These are the activations of a small neural network, seen along a few directions. Each row is one input.
Each table varies a few parts of the input and shows all the possible inputs, shuffled.
A made-up example of a description, with smaller parts first: one of 4 places along a line, together with either a single point or one of 9 places along a line or (one of 3 separate values, together with one of 8 places around a ring).
Shared parts are said once, and a part with two or three values counts as separate values.

Other details of the inputs shift rows strongly along two fixed directions, in all tables alike. That doesn't count.

A family of inputs:
x1: [  1  36   4   1  -1 -22 -13   0   0 -14 -18  -1 -10]
x2: [ -3  37 -15 -17 -20 -14  13 -11  11  -1  12 -20 -12]
x3: [ -4  17  -9 -14  11 -24  10 -17  -1 -13 -14 -13 -16]
x4: [ 12 -24   4  14   5  -3   4 -18  16   3  12   0  11]
x5: [ 12  23  -9  -9 -16 -15   1 -29 -16   5  23 -26  -2]
x6: [  3 -11   7   1  15   8   0  -1 -15   0 -16   4  -1]
x7: [ 12 -19  18  19   0   6   2 -21  12  31  23  -6  23]
x8: [ -8  16   2 -12  14  -3   8  -5 -29  -2 -15  -2  -7]
x9: [ -6  23  10   3  11 -17 -12  16  -5 -25 -30   6 -11]
x10: [ 15   7   7   1 -22   4   0  -5  13  23  20  -9   4]
x11: [ -1 -14   3  13  -7  10  10   7  29   3  12  -2   8]
x12: [  7 -13  15   0  15  -4   0   0  -9  -1 -14  -2  -3]
x13: [-12 -12  -4   1  28  -1   9   2  -2 -21 -31   9 -11]
x14: [ 12 -14  15  11 -13  16   1   8  15  18  17  -2  12]
x15: [ 13  -5   2   3  -8  -9  -3  10   8   0   0   6 -16]
x16: [ -5 -28  -6   1  14   3  -7  27  15 -12 -16  28  -7]
x17: [  6 -10   6  -1   5 -10  -1  28  -2 -15 -19  12 -24]
x18: [-15  -3 -17 -10  17  -5  -1  -8  -2 -10 -10  -3   0]
x19: [  1  -8 -13  -2   1   2 -12 -10 -16   2  11  -5   7]
x20: [ -4 -19  15   8  16  11   4  29   3   3 -24  27 -10]
x21: [  8   5  -4  -2 -13  -7   7  -1  18   0  13  -1  -4]
x22: [-14  39 -21 -18 -15   2  16  -2  -4 -11   4 -14 -11]
x23: [  7 -25   6  14   6   4   7 -12   9  -2  14  -3  16]
x24: [-13   4 -18  -6  -7   8   0   4  15   2   9  -2   4]
x25: [ -2 -40  -4  10  22   6  -7   1   8  -5  -5  17  12]
x26: [ 10 -11  17  14 -10   6   3   3  21  28  17   4   9]
x27: [ 12 -23   8  16   0   4  -1  -9  -3   4  15  -6  11]
x28: [  3 -15   5   5   1  -1   7  17  16 -11  -3  10  -6]
x29: [  4 -16   0   6   3   9  -2  25  -3 -10 -14  20 -15]
x30: [-10  -2   0 -11  22  -6  -6   1 -18   5 -15   6  -1]
x31: [ -4  -2  -2   2   5  -3  12 -16   6  -5   6 -16   7]
x32: [  6 -10   7   9 -11  25   1   9   6  15   9   5   9]
x33: [-10  -5   3 -10  16  -3  -7  29  -4   2 -25  22 -15]
x34: [  6  -5  -6   6  -4  10   1 -14 -18   1  13  -7   8]
x35: [  1   0   7  36 -14  28 -12  -5  14  10  19   3  36]
x36: [ -4  30 -24 -23 -19  -5  -8   5 -19  -3  11  -8 -12]
x37: [ 15  -1   8   3  -7   0  -1 -24   1  20  18 -16  12]
x38: [ -8  19  -8  11  -9   8 -24  -2   2   3   9  -1  23]
x39: [  2 -20  -3  14   4  16   8 -14   2  -2  12   2  18]
x40: [ -4   4  14 -10  23 -17   7   4 -20  -6 -24   0 -14]
x41: [-27  41  -5 -14 -53  -8 -11 -30 -13  -4  13 -14   9]
x42: [ -6  36 -20 -18 -22   4  14  -4 -11 -10  16 -11  -5]
x43: [ -5  -1  -4 -19  22  -9 -11   4 -22  -7 -27   4 -12]
x44: [ -4  25   7 -15  -4  -9   9  12 -10   3  -4  -5 -13]
x45: [ -1  -5  -2  -9  -1   8 -11  17   0   8  -6   9  -3]
Description of these inputs: either a single point or (one of 4 places along a line, together with either a single point or (one of 2 separate values, together with one of 5 places along a line)).
Question: Which other rows does x40 become when the place on the line of 4 takes its other values? List them by row number.
Answer: x7, x8, x30
Question: Which other rows does x45 become when the place on the line of 5 takes its other values? List them by row number.
Answer: x16, x24, x33, x36
Question: Which other rows does x23 become when the place on the line of 4 takes its other values? List them by row number.
Answer: x4, x25, x39

A family of inputs:
x46: [  6  18  -1  -7  -8   4   6 -16 -23   4  23 -20  11]
x47: [-11  57 -15 -29 -14  -2   7  -1 -27  -1  -3 -18 -10]
x48: [-12  15   4  -9   1  -7 -13  -1 -10   4 -12   4  -3]
x49: [  6  45  -9 -30 -26 -20   3  -7 -22  -3   2 -19 -22]
x50: [  3   9   0  10 -23   8  10 -11  23   9  23  -7  16]
x51: [ -7   4 -11 -15   2   1   0 -19  -8  11   9  -9   6]
x52: [ 12 -37  29  29  24  -4  -8  17  27   4 -23  21  -3]
x53: [-11 -28   5  -5  19   0  -8  33  12  -4 -29  31 -17]
x54: [ -8 -14   7  -8  19  -5 -13  27   7  -7 -39  27 -17]
x55: [ -3 -15  -3   3  16  13   8  -5  -7   9  -3   0   8]
x56: [ -2  -9   4  26 -17  18  -9 -14  11   3  19  -3  24]
x57: [  5  16  -7  -7 -19  12   8   3 -10   7  27  -8   1]
x58: [ -7 -13 -11  -4  16  -8 -12  32   3 -20 -26  26 -19]
x59: [  5  38   0 -15 -24 -19  -2 -17 -24   5  10 -20 -10]
x60: [ -1  28 -20  -6 -22   3 -12  -7  -4   2  19 -10  11]
x61: [ -1  40 -10 -29  -2 -26  11  12  -5 -12  -9 -13 -34]
x62: [  5 -10   0 -20  23 -27   4   5 -20 -17 -35   7 -36]
x63: [  1  -8   0  16 -24  16  15  -5  31  15  36  -3  19]
x64: [ -2   3   1   8  -9  20   6 -17  -6  22  29 -19  32]
x65: [ -9  25 -17 -21   9 -22  -9  -3 -25 -21 -13  -7  -9]
x66: [ 10 -42  28  29  22  12 -10  21   5   0 -21  32   2]
x67: [  1   8   8  19 -21   7   6 -22  17  14  28 -10  24]
x68: [ 10  11  -6  -6   1  -8  12 -21   3   9  17 -22   0]
x69: [  1 -21   1  10  12  -1  15 -11  16  -3  -1   4   3]
x70: [ 14 -13   9   6 -14   0   1 -18  -1  16  25 -15  14]
x71: [  1  -2   5  11  -9   2  12 -21  15   6  23 -13  22]
x72: [  0   6  -5 -23  31 -17   8   9 -33 -25 -37   8 -34]
x73: [  1 -41  -3  24   5  21   0 -13  17  -1  11   4  19]
x74: [ -6  31 -31 -23   0 -13  -3 -20 -25 -10   6 -17  -4]
x75: [ -1 -33   7  23  -3  34   4  16  20  23  18  12  22]
x76: [  2  -1  -6  18 -30  25  -3 -12  19   7  31 -10  27]
x77: [  8  19   2  -7  -1 -14   7 -15   1   4  13 -25   2]
x78: [-15  10  -5 -17  22 -22  -1   9 -20 -40 -42   3 -26]
x79: [ -4 -49   6  23  11  16  -5  30  27 -14 -17  30  -4]
x80: [ 13 -43  20  23  17  17  -6  29  13  -2 -20  33  -1]
x81: [  6 -21   7  -7   7 -15   0  29   1  -9 -25  19 -31]
x82: [-13  32  -9 -29  -2 -13  -2 -15 -22   1   2 -17  -1]
x83: [-10  11  -3  -8  21 -22 -20  18 -18 -26 -42  20 -22]
x84: [ -1 -23  18  30   3  26  -6   3   8  22   6  10  26]
x85: [ 16  -5  10  16 -13   9   1  -3  30  20  22  -8  13]
Question: What is each input in this table made of?
Answer: one of 5 places along a line, together with one of 8 places around a ring
Question: Changing only the place on the line of 5 turns x75 into x64. The same change can be made to x61. Which row results?
Answer: x77
Question: A walk changes only the place on the ring of 8. It starts at x83 and steps to x56. List the rest of the walk in order.
Answer: x67, x52, x59, x66, x84, x48
Question: A walk changes only the place on the ring of 8. It starts at x68 and steps to x62. List the rest of the walk in order.
Answer: x72, x55, x51, x74, x73, x69
